A small network was shown many inputs. Here are its activations along a few directions, one row for each input.
In each table, some parts of the input vary, and every possible input appears once, in random order.
Descriptions start from the smaller parts, as in this example, which fits no table here: one of 3 separate values, together with either a single point or one of 9 places around a ring or (one of 4 places along a line, together with one of 8 places around a ring).
Shared parts are said once, and a part with two or three values counts as separate values.

Other details of the inputs shift rows strongly along three fixed directions, in all tables alike. That doesn't count.

Rows:
R1: [ -3  32 -10  34 -13  21 -17  -6  18  86  33 -23]
R2: [ 42 -51   7  19  17  16  17 -26 -10   9 -22   0]
R3: [-38 -67  19 -12  33   2   8  10  -4 -13  -6  15]
R4: [ 57  -1  -7 -10 -24  -9  27 -12  -9 -49 -44  12]
R5: [  6  79 -14  18 -48 -18   0  -3   7   5  16 -20]
R6: [ 30 -18  19  30  15   7  30 -15   1  34  14 -25]
R7: [-33 -72  20 -20  37  -2   7   1 -13 -16  -2  11]
R8: [ 71  12  -1 -12  -4 -13  33   3 -12 -46 -46  18]
R9: [-87  -1  -2   5  -2  13 -36   7  22  42  38 -10]
R10: [ 64  11  -6  -5  -8 -12  32   8 -18 -41 -56  10]
R11: [ 30  49 -18  -1 -39 -10 -12 -10  25 -11   6 -10]
R12: [ 20  82 -16   3 -43   2 -16   0  12  11   7  -8]
R13: [-28 -12   0 -38   0 -28  -6  19  -9 -64 -19  11]
R14: [-43 -38  16  -3  35  12  -3  14 -15  20  22  12]
R15: [-80  -8  -9   7   6  14 -37   4  17  31  47   0]
R16: [-27  -1  -9 -20  -3 -16 -12  11  -5 -59  -3  21]
R17: [-22   9   7 -29   7 -10   1  29 -17 -51 -12  22]
R18: [ 43 -39  22  24  26   3  42 -17 -18  10  -6 -15]
R19: [ 46  15  -7  -4 -31  -1  18  -7   7 -30 -32  -2]
R20: [ 29  48 -18   5 -39  -1 -11  -8  22 -17   0 -10]
R21: [ 33 -32   6  23   6  24   7 -18  15  31  -3 -18]
R22: [ -3  16  -2  19 -20  17 -18 -23  32  66  29 -34]
R23: [ 34 -27   9  18  11  16  -2 -22  22  38   9 -29]
R24: [-70  -7  10   3  17   8 -26  18  -1  45  38   2]
R25: [ 20  48 -22   9 -48  -1 -12  -6  17  -9  -7  -9]
R26: [  6  34  -6  24   0  25 -12 -11  26  70  29 -23]
R27: [ 52  21 -10 -11 -26 -12   8 -13  13 -20 -13  -7]
R28: [-53 -57  11  -5  32   8  -4  -3 -13   2   3  15]
R29: [-37  19   0 -28  -5 -14  -2  33 -14 -42   3  28]
R30: [-74  -4  -6   2  14   5 -42  -6  12  29  47  -5]
R31: [ 66  13  -5  -9  -1 -11  30  -8 -29 -46 -50  21]
R32: [-45 -30  16  -3  39  14 -12   9  -8  25  26  10]
R33: [ 47 -39   9  18  26  16  30 -11 -27  22 -22   3]
R34: [-45 -66  22 -22  34  -4   4  10  -3 -13   5  11]
R35: [-63  61 -26 -11 -20 -18 -28  29   4  -6  17  14]
R36: [ 39 -49  15  14   9   7  17 -20   2  20 -26  -8]
R37: [ 14  16   2  22   7  25  -9 -22   1  61  23 -10]
R38: [-29  -2  -3 -18  -5 -18 -14  17  -2 -58 -12  14]
R39: [ 45 -35   5  17  33  13  28 -15 -21  22 -25   4]
R40: [ 51 -37  10  13  30  11  32  -4  -6  21 -22   1]
R41: [-57  40 -18 -17 -24 -15 -33  18  18 -35  26  14]
R42: [ 32  63 -22   4 -38   0   6   8   6   2   0   2]
R43: [ 19 -17   0  27   8  18 -10 -32  10  38  13 -13]
R44: [ 31 -29  14  11   4  19  11 -23  17  39   3 -25]
R45: [ 59  26   1  -5 -21   0  23   5 -10 -23 -26   2]
R46: [-51 -49  29   2  41  -9  17  18 -23 -13   6  -5]
R47: [ 65  12  -1  -7  -5 -18  26   1 -17 -40 -51  14]
R48: [ -4  27   6  34  -7  14   5 -11  16  56  41 -39]
R49: [ 26  78 -16   0 -41   1  -9   0  16   7  12   0]
R50: [ 51  14  -1 -13 -12  -9  26   1 -35 -47 -38  23]
R51: [ -2  32  -9  32 -12  26 -14  -4  17  81  30 -27]
R52: [-51  29 -18 -23 -17 -19 -31  12   8 -39  21  10]
R53: [ 28  66 -11   2 -36  -5 -10  -1   6   6  -1  -1]
R54: [-13 -23  -2 -44   7 -30   5  14 -19 -81 -23  23]
R55: [-33 -19   6 -39  -4 -32   1  19 -16 -71 -27  24]
R56: [-20 -26   0 -24  -1 -26   2  21 -18 -77 -37  29]
R57: [-52  30 -13 -21 -20 -21 -33  18  11 -37  12   2]
R58: [ 46 -52  12  15  16  13  20 -15   5   8 -19  -3]
R59: [-30  17  -8 -23   8 -14  -2  20 -15 -40  -5  26]
R60: [-29 -74  22 -11  42 -13  -6   7  -8 -18  -9   6]
R61: [-57 -36   4 -10  29   2 -22  -7  -2  18  27  -1]
R62: [-53  29 -14 -14 -21 -22 -35  15  10 -35  12  12]
R63: [ 35 -39  12   3  16  10   9 -19  12  24  -2 -24]
R64: [ 15 -16   4  15   1  17   0 -34   7  48  12 -16]
R65: [-63  58 -26 -15 -24  -7 -22  30  -5 -14  27  18]
R66: [ 36 -29  11  17  20  22  23   0  -6  33 -10 -11]
R67: [ 25  79 -29   6 -39   2  -1   5  15   7   0  -7]
R68: [-57 -25   0   1  39   9  -8  16  -6  26  23  11]
R69: [ 35 -34  21  10  19  14  19  -1 -14  21 -16  -5]
R70: [ 15  63 -23  -4 -50 -16 -24 -11  26   7  10 -18]
R71: [-31 -54  21 -10  52   0   7  18 -18  -7 -14  13]
R72: [ 21 -12  14  35  15  11  24 -26 -12  43  15 -23]
Each input here is: one of 6 places along a line, together with either a single point or one of 5 places around a ring or one of 6 places around a ring.
The inputs of R72 and R18 match in every part but the place on the line of 6. If R61 is changed in the same way as R72 into R18, which row does it become?
> R54
The inputs of R44 and R7 match in every part but the place on the line of 6. If R66 is changed in the same way as R44 into R7, which row does it become?
> R65
A walk changes only the place on the ring of 5. It starts at R67 and steps to R66. List the rest of the walk in order.
> R45, R17, R26
Which other rows does R12 become when the place on the line of 6 takes its other values? List them by row number.
> R17, R32, R37, R49, R53
A walk changes only the place on the ring of 5. It starts at R69 and steps to R51. List the rest of the walk in order.
> R10, R71, R12
A walk changes only the place on the ring of 6. It starts at R23 and steps to R20. List the rest of the walk in order.
> R21, R19, R44, R63
List by row number the other rows that have the place on the line of 6 in common with R56.
> R1, R5, R24, R35, R36, R47, R53, R55, R60, R62, R70

Rows:
R73: [ -1 -74  23  -6  52  -8   6  -8  22  16 -11  -6]
R74: [ 48  22 -16  20 -15  11   7  19  12  38  -2   2]
R75: [  6 -61  13   7   9   4  14 -24  -8  -4 -13  10]
R76: [  6 -14  15  -3  22  16   1 -22  -4  67  48 -34]
R77: [-56 -28  48 -12  41 -20 -10  30 -20 -38   5  22]
R78: [ 56 -22   5   2 -30   0  17  -1  -5 -42 -39   6]
R79: [-10 -14   0  27  12  41  -5  -5 -10  79   7 -19]
R80: [ 46   5   6  22 -10 -28  57  11 -18 -35 -42 -20]
R81: [  2 -21 -10  26   1  12 -22 -50   8  61  35 -19]
R82: [ 42 -31  10  -9  19  -6  11  -3  14 -30 -39 -11]
R83: [ 53  10   0  23   4 -29  56  -3 -22 -45 -22 -18]
R84: [-23  63 -21  15 -28 -23  28   5  -9 -37  22 -16]
R85: [-18  36 -22 -24 -21  -2 -12  -4  20 -42  10  -4]
R86: [-39  21   3 -30  12 -16 -21  11  -8  18  48 -15]
R87: [ 59  11 -13  -3  13  -1  17  -4 -37 -33 -45   9]
R88: [-42  18 -15   5  15  -1 -25  40  11  22  33  18]
R89: [  7   4  31  32  13  26  -2 -28   7  59  50 -21]
R90: [-44 -36  -7 -26  17 -39 -20   0 -27 -57  -6  26]
R91: [ -8  55  -6 -38 -48 -18  -2  20 -11 -13   8 -10]
R92: [-58  -6  -5  -6  10  21 -33   4  12  -9  39  -8]
R93: [  3 -59  15   1  57  23  19  -3 -15  23   6  22]
R94: [-51   8 -11 -14  12   2 -31   2  29   0  32 -14]
R95: [-58  24 -13   3   7  12 -30  22 -13  31   5   0]
R96: [-55  19  28   2 -14   4 -14  18   0  15  34   1]
R97: [-60  11 -14   1 -21 -17 -37   9  14   9  15   3]
R98: [  2 -75  27  10  51  16 -10   6   5   1 -11 -14]
R99: [ -8  83 -29 -14 -19 -13 -14   2  -8 -24  -7  23]
R100: [ 66   5  16 -27   1 -28  21   5 -23 -29 -32  -9]
R101: [ -1   9  -4  25  24  38  -2 -34   3  77  24  -6]
R102: [ 57  37 -16  24 -31   5 -18 -23  23   8  14 -16]
R103: [ -7  44 -33 -11 -16  -1  -1  26  -3 -27  23  30]
R104: [-46  25  -5  -1  18  -1 -27  25  10  27  22  19]
R105: [ -6   6 -20 -28 -24 -34   3  -1 -22 -98 -24  34]
R106: [-57  12  -4   0 -23  12 -30   2  16  -6  35   9]
R107: [ 31  41  -5  44 -32   2  45 -21   5  24  13 -36]
R108: [ 12 -54  15 -13  23 -10  14  -3  22   7 -26  -5]
R109: [ 37  46  -4  50 -16 -14  28  -9  11  26   5 -42]
R110: [-59   5  -5 -13  -3   3 -30  16  33  10  12 -16]
R111: [ 24  26  -1  42 -30  -1  42  -4   2  27   4 -39]
R112: [  9 -60  15 -10  14  15  17  -1  11  -4 -25 -14]
R113: [ 48  21  -6  28 -37   9 -15 -12  26  25  -5 -19]
R114: [ 53 -19  -5  -4 -22 -30   7 -17 -15 -30 -52   5]
R115: [ -4 -53  16  14  62  17   0   4 -28  28 -22   1]
R116: [ 57   4   1 -11  -7   7  38   0 -16 -26 -37  32]
R117: [ 51  33 -12  12   3  10   3  -9   8  35   7   5]
R118: [  5   1  38  35   6  18  -9  -7  13  72  28 -25]
R119: [ -3   7   4  29  17  28  -9 -13  10  90   2 -11]
R120: [-27  24 -21  -9 -51 -19 -16   6   4 -28  -5  10]
R121: [ 47  10   1  -8  -5   9  38 -16 -24 -25 -51  27]
R122: [-13  57 -20 -15 -53   8 -20   6  15 -47   4   0]
R123: [-52 -12  -2 -25  19   5   4  21 -42 -43 -22  32]
R124: [-51 -38   5 -45   4 -21   7  21   8 -49 -17  20]
R125: [-26  52 -17 -14 -29   0  -2  14 -12 -11 -18  23]
R126: [ -5 -34  11  23   1  42 -16  -7  24  55  19 -35]
R127: [  1 -60  23   4  51  14  12  18  -9  37 -16  17]
R128: [-47   8  -8  -2   9  11 -41   9  18  -5  36 -13]
R129: [ 43 -38   7   5   5   7  12 -17  -7 -39 -13   8]
R130: [-20  33 -19  -3 -27 -32 -29   3  10 -31  -4  10]
R131: [ -5 -58  56  11  36  18  24  -9 -16  14   9   6]
R132: [-64 -56   2 -19  36 -26 -17  10 -17 -46   5  26]
R133: [ 45  52  -9  23  -5  10  -3 -21   8  44 -19  -4]
R134: [-64 -58   8 -21  32 -37 -27   9 -21 -40 -11  23]
R135: [ 49  38 -22  -2 -31   2   6 -39  39  15  11 -17]
R136: [-11 -87  18   3  26   4   5 -31 -17  13  -5   8]
R137: [ -9  57  14  -6 -13 -19 -13   8  -6 -35  21   9]
R138: [ 46  21 -17  17 -20  24  19   1   9  32  12   9]
R139: [ 34 -36   9 -15   3  11  27 -15   8 -32 -32  -3]
R140: [  1 -75  13   9  38  23  24  29 -13  31  -1  17]
R141: [ 42 -21  22 -29   1  -5  35  -6 -27 -13 -14  -6]
R142: [-50   7 -11 -20  11 -14 -25  -3  35   8  35  -3]
R143: [ 59 -14   5  -5 -13   1   9   9   1 -45 -52  -9]
R144: [ 45 -20  22 -26   6 -16  23  10 -23  -5 -27 -13]
R145: [ -6   2 -18 -28  18 -23   9  46 -23 -70  -8  46]
R146: [ 43  24 -11  -1 -34   8  13 -37  41  28   3 -15]
R147: [-11  77 -37 -11 -28   3 -12   3 -22 -30  -2  12]
R148: [ 54  38 -10  29 -34   2 -21 -15  29  12   1 -16]
R149: [-61   4 -15  -7 -33 -14 -34  -3   2   9  17   2]
R150: [-53  16  -6  -7  -4  13 -14  27   4  30  22  20]
What do these inputs look like to the network?
> one of 6 places around a ring, together with either one of 3 separate values or one of 4 places along a line or one of 6 places along a line
The inputs of R92 and R143 match in every part but the place on the ring of 6. If R89 is changed in the same way as R92 into R143, which row does it become?
> R118
The inputs of R102 and R148 match in every part but the place on the ring of 6. If R132 is changed in the same way as R102 into R148, which row does it become?
> R130
Which other rows does R111 become when the choice among 3 separate values takes its other values? List them by row number.
> R91, R96
Which other rows does R131 become when the choice among 3 separate values takes its other values? List them by row number.
> R107, R141
A walk changes only the place on the ring of 6. It starts at R146 and steps to R135. List the rest of the walk in order.
> R142, R73, R108, R124
Which other rows does R136 become when the place on the ring of 6 takes its other values? List them by row number.
> R81, R90, R114, R134, R149
